array([-0.054,  1.624, -0.549, -1.137, -0.434, -1.017, -1.230,  1.510,
        0.739, -1.004, -1.054])
The second entry is 1.624
Give the 3rd entry from the left.
A: -0.549
Give the third entry from the right.
A: 0.739
The first entry from the left: -0.054
Give the entry just right of -1.004.
A: -1.054
The entry just left of -1.017 -> -0.434
Give the entry just left of -1.054.
A: -1.004
Give the entry just right of -0.549.
A: -1.137

a =
[[-97  83  60 -83 -94]
 [-88 102 -88 -99 -76]
 [-79 -68 -93  79 -97]
 [ 94  93  93  98  68]
 [ 96 -76  -8  98  79]
 [-14 -86 -85 -72  83]]
Indices start at 0.
What is the entry just right of -85?
Answer: -72
What is the bottom-right entry?
Answer: 83
The entry at row 1, column 0 is -88
What is the entry in row 0 and column 0?
Answer: -97
What is the top-right entry?
Answer: -94
The entry in row 2 and column 0: -79
What is the entry directly below the smallest entry?
Answer: 79
The entry in row 2 and column 2: -93
The entry directly below -93 -> 93
What is the entry in the bottom-left corner?
Answer: -14
The top entry of the column that holds the smallest entry -> -83
The entry in row 0 and column 2 -> 60
What is the entry directly below the largest entry?
Answer: -68
What is the entry directly below -94?
Answer: -76
What is the bottom entry of the column that holds the largest entry?
Answer: -86

Questions about the table below. Rows and columns are numbered from 0.
1) The entry in row 0 and column 1?
2) The maximum?
3) The entry directly below 5.007?
4) The entry in row 2 and column 0?
5) The entry at row 0, column 2?
6) The top entry of the column that holds the largest entry?
7) The entry at row 1, column 0?
8) The entry in the bottom-right corner?
5.805,5.617,2.822,-8.359,0.529,-1.682,6.768,-11.950,-2.422
2.223,4.961,9.719,4.343,1.125,8.308,5.007,16.914,7.756
-1.866,3.999,1.392,14.448,8.806,3.162,4.610,24.656,7.580
-5.726,2.742,0.606,3.671,0.340,-5.174,4.584,-14.818,2.087
7.177,14.537,8.762,6.366,6.341,-2.974,3.190,-24.711,8.985
2.505,4.434,2.280,13.369,3.619,12.003,0.160,11.575,0.605
0.787,5.212,3.174,2.220,10.182,0.488,3.453,-1.190,14.020
-4.976,6.811,3.843,-2.843,15.222,4.047,8.570,-3.273,13.288
12.633,1.165,5.372,-3.820,-0.317,7.246,2.631,15.895,4.422
1) 5.617
2) 24.656
3) 4.610
4) -1.866
5) 2.822
6) -11.950
7) 2.223
8) 4.422

arr =
[[2, -8, 7, -4, 14, 0, 2, 9, -23, 7, 22, -26, 7, -12, 13],
 [3, 0, 2, 1, 16, -2, 6, 3, -21, -13, 36, -27, 4, -9, 17],
 [6, -4, 3, -1, 11, 4, 1, 4, -28, -8, 20, -26, 10, -3, 13],
 [2, -4, 2, -6, 9, -1, 1, 7, -33, -9, 24, -26, 4, -15, 12],
 [4, 3, 2, 3, 15, -3, 4, 9, -22, -12, 19, -31, 4, -3, 12],
 [-4, -1, 3, -1, 13, -3, -2, 5, -21, -9, 27, -22, 0, -5, 12],
 [3, -2, 3, 0, 15, -3, 16, 17, -21, -7, 21, -25, 7, -7, 13],
 [5, -4, 3, -4, 15, -5, 2, 7, -25, -7, 19, -20, 5, -12, 13],
 [-1, -2, 3, 15, 11, -8, 3, 6, -21, -10, 34, -32, -7, -7, 1],
 [8, -1, 3, -11, 10, -5, 2, 7, -27, -6, 13, -27, 7, -8, 12],
 [-3, -1, 9, 1, 12, 2, 8, 6, -5, -12, 25, -25, 4, -12, 12],
 [2, -2, 2, -1, 20, -3, 9, 7, -20, -11, 22, -25, 4, -6, 13],
 [3, -2, 3, 0, 19, -2, 5, 6, -21, -13, 28, -26, 8, -10, 11]]
Indices start at 0.
The top-right entry is 13
The entry just right of the smallest entry -> -9
Read off the entry at the centre.
17
Read off the entry directly above the largest entry.
22
Read off the entry directly below the centre entry.
7
Read off the bottom entry of the column that holds the largest entry.
28
The entry at row 2, column 2 is 3
Read off the entry just right of the centre entry.
-21
Read off the bottom-left entry.
3
Read off the entry in row 0 and column 2.
7
The entry in the top-left corner is 2
The entry in row 0 and column 1: -8
The entry just left of the largest entry -> -13
The entry in row 1 and column 0 is 3
Read off the entry just left of the smallest entry.
7
Read off the entry just right of the largest entry.
-27
Read off the entry just left of the centre entry.
16
The maximum is 36
Read off the entry at row 1, column 1.
0
Read off the entry in row 2 and column 0.
6
The entry at row 1, column 2: 2
Read off the entry just left of 34.
-10
Read off the bottom-right entry.
11
The top entry of the column that holds the smallest entry -> -23

Read these off the matrix that follows.
1) The entry directly below 65?
2) The entry in the top-right corner?
3) The fourth entry from the end, reading row by row?
4) The last entry, reading row by row?
5) The 2nd entry on the diagonal from the top-right corner?
6) The smallest entry in the last column?
7) The largest entry?
8) The entry just right of -51?
[[ 87  74  49  75 -71 -45  75]
 [-48 -86 -83 -51 -75 -53  83]
 [ 37  77  56  57 -70  64  50]
 [-52  13  44 -41 -25  24   2]
 [ -7  48 -37  15  41  61   5]
 [-42  48  57  54  46  65  15]
 [-62 -86 -65 -18 -83 -57  41]
 [ 62 -34  30 -10  33  70 -42]
 [ 68  18  34   6  81  62 -37]
 [-53 -56 -81 -49 -82 -43  52]
 [-19 -56  14 -35 -40 -18  44]
 [-22 -25  44 -61  73   9 -44]
 [-16 -56 -27 -50 -40 -44  34]
 [ -5 -69 -74 -46 -28 -41  25]]
1) -57
2) 75
3) -46
4) 25
5) -53
6) -44
7) 87
8) -75
